Each row has a name. Each piece below is followed by the name of the row it came from, unless a question asks for something else. Each question is about the rows just above it. Places in a row count from 1.

lebi: [180 130 106 150 161 152  81]
sus: [ 83 153 175 117  99 145 163]
sed: [139 124 168  88  89 181 110]
senaz: [128 128 126 109 131 159 146]
Where in the named rows is [146]?	senaz, 7
Row and place of [89] in the named rows:	sed, 5

dak: [140 125 139 122 113 145 140 108 116 137 118  95  88 113 125 126 137 107
 127 136 103 139 116 148 112  99 150 120 148 124 124 127  98 143 136 122
 134 133  87 123 129 137 131]
lupof: [107 109 124 126 122 110 116 126 120 107 122 125 129 132 105 124 105 130
 126 112 121 115 123 107 132 137 106 127 109 113 112 127 127 106 121 123
 111 121 150 125 117 104 123]
nefe: [139 142 133 131 122 147 137 123 135 145 131 128 118 125 153 130 155 119
 135 145 130 144 123 145 125 118 137 126 143 150 135 135 121 149 134 145
 145 130 104 140 135 143 127]
mipaz: [127  97 121 102 153 112 120 145 135 132 146 124 163  98  73 108  80 148
 114 109 123 117 153 123  98 129 131 133 112 119 129 114 169 108 120 105
 121 133 117 109 132 141 122]
setif: [140 132 127 124 131 147 133 128 143 152 143 130 133 116 138 122 145 124
 136 143 130 147 135 144 115 118 137 131 137 156 138 134 138 147 132 145
 147 135  96 139 139 153 123]
Bozar: [131 135 129 143  90 146 130  97 115 123 105 110  70 135 159 133 166  90
 144 151 113 144  92 135 131 104 126 124 143 139 114 137  69 151 135 148
 135 125 100 146 126 113 129]
mer: [139 142 129 131 122 147 137 123 135 145 131 128 118 125 153 130 155 119
 135 145 130 144 123 145 125 118 137 126 143 150 135 135 121 149 134 145
 145 130 104 140 135 143 127]
[127  97 121 102 153 112 120 145 135 132 146 124 163  98  73 108  80 148
 114 109 123 117 153 123  98 129 131 133 112 119 129 114 169 108 120 105
 121 133 117 109 132 141 122] is in which row?	mipaz
Where in the named rows is [73]?	mipaz, 15

Zoku: [114 129 127 135 138 117 113 127 122 144 126 149  98 122 102 116 113 121
 116 145 127 110 110 157 163 169 111 153 156 124  82  89 128 122 153 129
 148 124  98 151 160  89 122 119 143 142 110 108 154  81 125 133 126 122]
pek: [124 108 153 137 141 121 126 122 122 125 159 159 126 105 127 108 131 115
 145 131 122  95 124 137 159 132  96  91 146 126 111 119 102 107 109 134
 120 146 100 144 130 111 107 129 146 134 128 114 139 109 120 133 139 122]
leze: [126  99 149 142 140 129 115 127 104 135 135 159 120 110 118  87 112 110
 116 127 132 123 115 139 131 161 110 110 157 110  97 100 113  95 105 139
 122 149 100 152 121  93 116 119 146 108 130 111 147  81 114 123 171 158]
voka: [116  88 125 132 143 142 110 138 130 116 126 162 109 117  89 121 116 127
 123 125 140 101 103 139 163 155 111 133 159 126  85 108 124  98 134 139
 157 136 128 143 142 101 140 154 169 121 107 128 158 132 143 163 121 125]
Dirot: [112  91 143 135 141 114  94 131 128 130 146 169 115 113  98 131 120 131
 126 129 132  98 106 137 167 166  99 130 163 127  75  96 128  98 150 122
 134 133 139 142 135 103 146 124 139 110 103 114 145 100 125 130 137 107]
Vemub: [136  82 145 121 158 126  99 156 119 132 153 182 122 104 106 134 113 119
 116 122 156 135  87 136 161 166 118 127 156 124  97 100 100  98 118 125
 122 152 100 144 128  79 143 117 146 102 105 105 128  76 106 110 132 117]
luko: [112  94 157 153 146 116 110 140 128 142 128 143 120 110 143 113 117 126
 123 111 143 107 117 129 146 144 103 120 154 127  85 111 132  93 118 157
 122 176 103 145 123  97 137 126 141 113 116 122 145 132 120 127 142 122]
voguv: [102  85 145 139 141 126 104 134 128 129 135 169 117 113  89 111 118 141
 126 124 145 104  96 137 159 166 106 124 168 113  72 104 120  95 121 146
 137 143 109 144 135 109 152 146 151 113 101 106 143 104 120 153 134 125]
tized: [132  79 149 133 163 129  88 154 119 134 140 180 132 105 122 116 108 121
 114 114 161 138  94 139 163 166 121 124 151 126  92  96 109 103 115 127
 108 161  98 141 121  87 149 117 143 105 103 105 130  81 108 110 139 117]
Kene: [118 102 149 146 145 122 131 129 128 134 144 146 122 112 147 121 123 119
 148 124 127  98 112 126 150 132  98 104 148 127  99 123 120 103 115 153
 122 161  98 143 135 105 119 129 144 131 123 117 141 132 125 133 139 122]
Where in the named rows is [162]?	voka, 12
[126  99 149 142 140 129 115 127 104 135 135 159 120 110 118  87 112 110
 116 127 132 123 115 139 131 161 110 110 157 110  97 100 113  95 105 139
 122 149 100 152 121  93 116 119 146 108 130 111 147  81 114 123 171 158]	leze

tokam: [121 102 110 148]
moda: [142 124  97 183]
Pab: [124 107 102 175]
Fepem: [115 104 158 157]
buga: [ 90  73 119  73]
Row and place of [104] in the named rows:	Fepem, 2
[157] is at row and place	Fepem, 4
[142] is at row and place	moda, 1

sokog: [146 152  79 132 122]
Kena: [152 115 140  95 145]
Sil: [130 110 114 139 141]
[122] is at row and place	sokog, 5
Row and place of [95] in the named rows:	Kena, 4
Where in the named rows is [110]?	Sil, 2

gasan: [160 160 120 138]
gom: [ 96 161 160 105]
Lepo: [145 124 117 131]
giv: [137 169 104 143]
geni: [115 130 114 137]
baguz: [121 104 106 139]
Mufu: [118 106 132 115]
vun: [135 112 145 128]
Ponu: [118 140 126 136]
galon: [ 79 156 161 128]
Where in the named rows is [124]?	Lepo, 2
Where in the named rows is [132]?	Mufu, 3
Where in the named rows is [105]?	gom, 4

